A small network was shown many inputs. Here are its activations along a few directions, one row for each input.
In each table, some parts of the input vary, and every possible input appears once, in random order.
A made-up example of a description, with smaller parts first: one of 4 places along a line, together with either a single point or one of 9 places along a line or (one of 2 separate values, together with one of 5 places around a ring).
Shared parts are said once, and a part with two or three values counts as separate values.
In the rows, 128 means zero.

A family of inputs:
x1: [102 104  53  94 132 188  96 135 142 111 153 116 153 128 188]
x2: [164 121 127 148 114 159 133  98 194 157 100 137  97 111 162]
x3: [ 72 112 162 175 164 150 133 130 106 102 118 110  81 102  95]
x4: [152 162 166  55  68  83 206 187 123 123 127 167 245 178 108]
x5: [125  97 125 169 112  90 127 130 200 150 123 111  87 114  75]
x6: [151 175 148 115  88  93 145 151 108 126 132 102 203 168 111]
x7: [125 154 190  55  64 114 207 215 142  98 188 178 182 208  90]
x8: [133 134  66 109 178 147 100 149 107 119 138  81 177 126 124]
x9: [102 124 142 171 115 157 133  94 179 127  75 133 117  93 157]
x10: [100 136 168 205 140 139 135 126 161 121 127 135  93 106  75]
x11: [110 106 132 119 140 154 103  95  82 120 107 141  93  68 189]
x12: [120 151 129 191 132 124 134 104 141 141  54 115 142 109  79]
x13: [121 100  95 134 153 160 106 164 118 103 208 103 136 120 108]
x14: [174  97 101 107 118 134 120  83 169 156 119 139  76 133 169]
x15: [186 126  80 124 146  95 109 119 131 177  87 136 100 139 102]
x16: [104 136 167 114  90  96 162 163 142 117 193 119 161 182 106]
x17: [122 128 123 141 168 124  95  98  43 124  87 126 116 115 117]
x18: [114 144 109 111 105 152 122 112 148 113 160 104 156 143 190]
x19: [129 152  86 143 124 117 120 131 102 132 134  99 182 170 125]
x20: [161 107 119  92 141 120  91  94 113 120 124 146  74  86 186]
x21: [114 167 137  95  71 133 148 128 153 119 157 142 166 175 190]
x22: [ 82 124 143 147 143 168 128  83 127  92  84 123 101  87 169]
x23: [138  90 125 117 162 109  99 136  92 138 156 148  54 117 112]
x24: [114 163 159 162 168 155 116 102  74 119  68 106 122  95  92]
x25: [ 81 135 120 141 137 108 117 148 141 126 197 123 153 144 116]
x26: [177 136 108 170 149 121 141 128 157 178  71 114 123 124 105]
x27: [162 104 119 134 151 104 130 132 153 171 160 143  62 112  98]
x28: [ 94  77 152 153 163 126 106 122  67 116 144 130  79 104 116]
x29: [169 137 105  99 164  96  85 119  72 144  97 130  96 100 111]
x30: [142 140 183  50  39 124 194 164 155 103 154 183 213 180 177]
Q: Changing only one part turns x9 into x10. The same change can be made to x21. Which row results?
A: x16
Q: Describe the family of inputs behind these rows.
A: one of 3 separate values, together with either one of 4 places along a line or one of 6 places around a ring
Q: Which other rows agree with x6 in the choice among 3 separate values? List them by row number.
A: x4, x8, x12, x15, x17, x19, x24, x26, x29
Q: Which other rows does x8 become when the choice among 3 separate values takes its other values? List them by row number.
A: x1, x13

A family of inputs:
x31: [150 102  83 132 163 183  50  58 141 141 101 135  54  75 187]
x32: [147 159 158  14  29 130 178 164 186 108 194 164 229 187 213]
x33: [109 139 120  75 103 151 124 132  92  91 168 115 172 140 193]
x34: [138 113 117 215 187 119 114  94 143 162  64 110  49  91  63]
x35: [125 121 108 101 132 164  79  92 114 119 134 128 114 106 189]
x36: [121 130 137 166 144  94 155 157 100 135 116 123 139 144  65]
x37: [144 170 200 105  51  58 247 209 188 129 153 148 220 198  79]
x38: [136 110  93 122 148 169  70  73 124 129 113 127  88  88 192]
x39: [116 118 114  88 120 153 102 119  96 105 159 131 135 122 189]
x40: [ 91 141 156 149 124 102 168 175 105 117 133 116 163 152  57]
x41: [131 123 130 175 162  99 131 146 111 144 116 120  95 127  54]
x42: [128 111 122 196 173 115 120 118 136 156  84 121  78 105  56]
Q: Describe the family of inputs behind these rows.
A: one of 2 separate values, together with either a single point or one of 5 places along a line
Q: Changing only the choice among 2 separate values turns x33 into x40. The same change can be made to x32. Which row results?
A: x37

A family of inputs:
x43: [ 77 156 148 198 131 148 140 143 129 103 115  89 141 130  61]
x44: [112 129 151 168 152 119 156 130  97 113  82 129 143 112  64]
x45: [111 119 145 144 149  95 154 125  98 141  73 114 150 119  73]
x46: [136 123 147 126 125 124 148  84 174 149  63 151 121 111 156]
x47: [109 132 170 172 143  91 145 155  91 119 128 110  91 118  72]
x48: [196 153  88 149 120 122 126 126 196 161 112 118 139 140 139]
x49: [133  99 122 146  94 115 130 126 192 135 146 150  78 118 139]
x50: [142  84  95  76 167 144  80 124 106 117 178 126 101  95 144]
x51: [155 135  63 117 158 151  73 116 116 141 150  88 160 129 166]
x52: [114 118 138 124 133 145  85 115  72 100 146 117  80  99 179]
x53: [ 85 102 130 169 147  98 140 171 122 143 164 120  95 131  63]
x54: [137 147 120 141 154  80 122 141  87 162  99 138 115 163  63]
x55: [ 76 142 122 147 127 207  83 105 112 100 140  98 132 104 167]
x56: [ 96  85  92 120 133 151  90 115 106 111 187 115  92 117 163]
x57: [115 154 140  22  60 134 153 160 104  89 215 132 235 174 198]
x58: [120 149 163 180  96 171 127  95 200 121 104 135 123 115 141]
x59: [109 118 112 128 138 183  96  97  76 101 100 134 130  92 173]
x60: [144 137 171 151 111 126 148 109 162 131 113 142  67 109 155]
x61: [140 138  83  84 143 131  71  91  74 142 122 137 108 141 161]
x62: [145 128 146 152 119 155 153  97 167 118  62 159 121 111 148]
x63: [135  86 132 126 187 100 136 170 119 134 149 122 109 127  47]
x64: [153 164 175  52  29 111 208 173 190 119 170 164 217 187 182]
x65: [110 112 104 101 147 147  98  82  80 119  95 122 131 102 178]
x66: [171 149 107 116 119 107 123 106 155 164  81 172  88 154 141]
x67: [150 152  84 165 161  92 137 158 129 152 132  79 165 151  56]
x68: [111 156 179  76  71  85 209 206 115 117 193 134 243 197 100]
x69: [172  88 129 106 142 126 126 134 187 154 138 164  81 109 128]
Q: Changing only one part turns x43 into x55. The same change can be made to x54. Which row results?
A: x61
Q: Describe the family of inputs behind these rows.
A: one of 3 separate values, together with either a single point or one of 8 places around a ring
Q: Which other rows does x45 become when the choice among 3 separate values takes its other values? List them by row number.
A: x46, x65
Q: Start at x58 and move only the place on the ring of 8, one step at a time. The first step leads to x62. Which rows follow, in order?
A: x46, x66, x48, x69, x49, x60

A family of inputs:
x70: [104 114 152 114 112 135 155 161 109  98 160 142 139 136 136]
x71: [152 138 155  64  98 100 158 144 124 124 132 144 175 153 135]
x72: [143 132 140  76  91  98 158 152 137 131 133 154 194 165 137]
x73: [127  87  88 126 163 154  91 114 146 143 106 125  97  90 121]
x74: [114 131 150 103 100 124 138 160 144 119 161 119 151 138 138]
x75: [ 97 148 118 154 134 179  84  86 102 124  81 133  92 114 141]
x76: [122 115 111 147 158 156  92 102 127 121  95 117 118  78 148]
x77: [128 157 133 118  94 113 156 147 169 126 159 133 174 164 146]
x78: [163 123 103 156 158 129  82  82 114 140 113 129  19  99 156]
x79: [123 131  87 153 172  96 114 140  79 139 140  93 115 136  61]
x80: [130 139 172 218 159 103 172 144 142 150  68 120 105 116  23]
x81: [116 144 132 106  97 120 150 144 165 132 164 126 165 148 142]
x82: [116 130 154 110 108 128 149 148 122 103 172 124 142 133 130]
x83: [102 112 112 146 143 146  97  79  91 114  97 112 114  97 158]
x84: [160 150 134 103  87 120 160 160 141 125 148 136 193 177 148]
x85: [151  95 107 155 174 146  92  85 137 159 117 141  55 103 129]
Q: Describe the family of inputs behind these rows.
A: either one of 2 separate values or one of 6 places along a line or one of 8 places along a line
Q: Which of the alternatives is x84?
A: one of 8 places along a line
Q: Which other rows belong to the same alternative as x77? List them by row number.
A: x70, x71, x72, x74, x81, x82, x84

A family of inputs:
x86: [149 131 132 172 131  93 165 141 163 160  99 139 103 144  71]
x87: [106 139 117 111 100 142 135 125 132 118 152 130 167 149 164]
x88: [124 131 156 132 126 103 165 147 144 114 117 125 135 132 132]
x89: [151 137 146 144 119 100 163 170 148 142 127 120 151 147  71]
x90: [ 98 110 109 204 183 117  98 122  90 126  98 102  61  90  81]
x91: [130 153 130 118 107 142 125 118 123 123 133 148 131 135 156]
x92: [112 102  91 175 173 145  67  87  66 129  88 120  72  82 106]
x93: [135 137 122 136 118 148 118  79 148 140  88 143 106 122 137]
x94: [129 144 145 134 122 104 156 124 159 124 112 128 114 110 109]
x95: [140 138 135 147 126  91 167 147 162 151 115 130 122 146  63]
x96: [141 132 148 143 114  90 175 185 134 133 151 119 165 169  91]
x97: [107 108 101 201 188  93 106 138  97 159  95  97  69 119  29]
x98: [134 126 151 162 127 135 146 114 163 133  95 135 117 107 101]
x99: [131 133 144 104 107  70 184 199 118 120 156 121 189 171  89]
x100: [129 127 112  65 105 182  94 131 125 119 166 135 148 131 188]
x101: [157 110 115 113 126 163  78  81 151 133 104 130  89 115 187]
x102: [120 119 122  50 112 157 108 119 107 102 197 145 175 146 197]
x103: [160 111 124  88 111 161  94 105 115 120 149 138 118 124 195]
x104: [107 139 153 127 108 133 165 168 130 111 154 142 163 137 124]
x105: [107 144 159  88 107  93 165 170 112 105 153 130 188 150 127]
x106: [104 146 139  78 115 139 143 137 114 112 170 131 195 151 163]
x107: [143 143 131 122 125 140 126  91 141 135 107 128 129 117 144]
x108: [108  87  75 154 192 168  40  81  88 128 117  99  57  73 155]
x109: [151 127 115 103 131 162  89  92 141 134 130 137 111 108 192]
Q: Changing only one part turns x105 into x106. The same change can be made to x98. Which row results?
A: x93
Q: Describe the family of inputs behind these rows.
A: one of 4 places along a line, together with either a single point or one of 5 places along a line
Q: Which other rows does x102 become when the place on the line of 5 takes its other values? List them by row number.
A: x100, x101, x103, x109
Q: Which other rows agree with x86 in the place on the line of 4? List them by row number.
A: x89, x95, x96, x97, x99
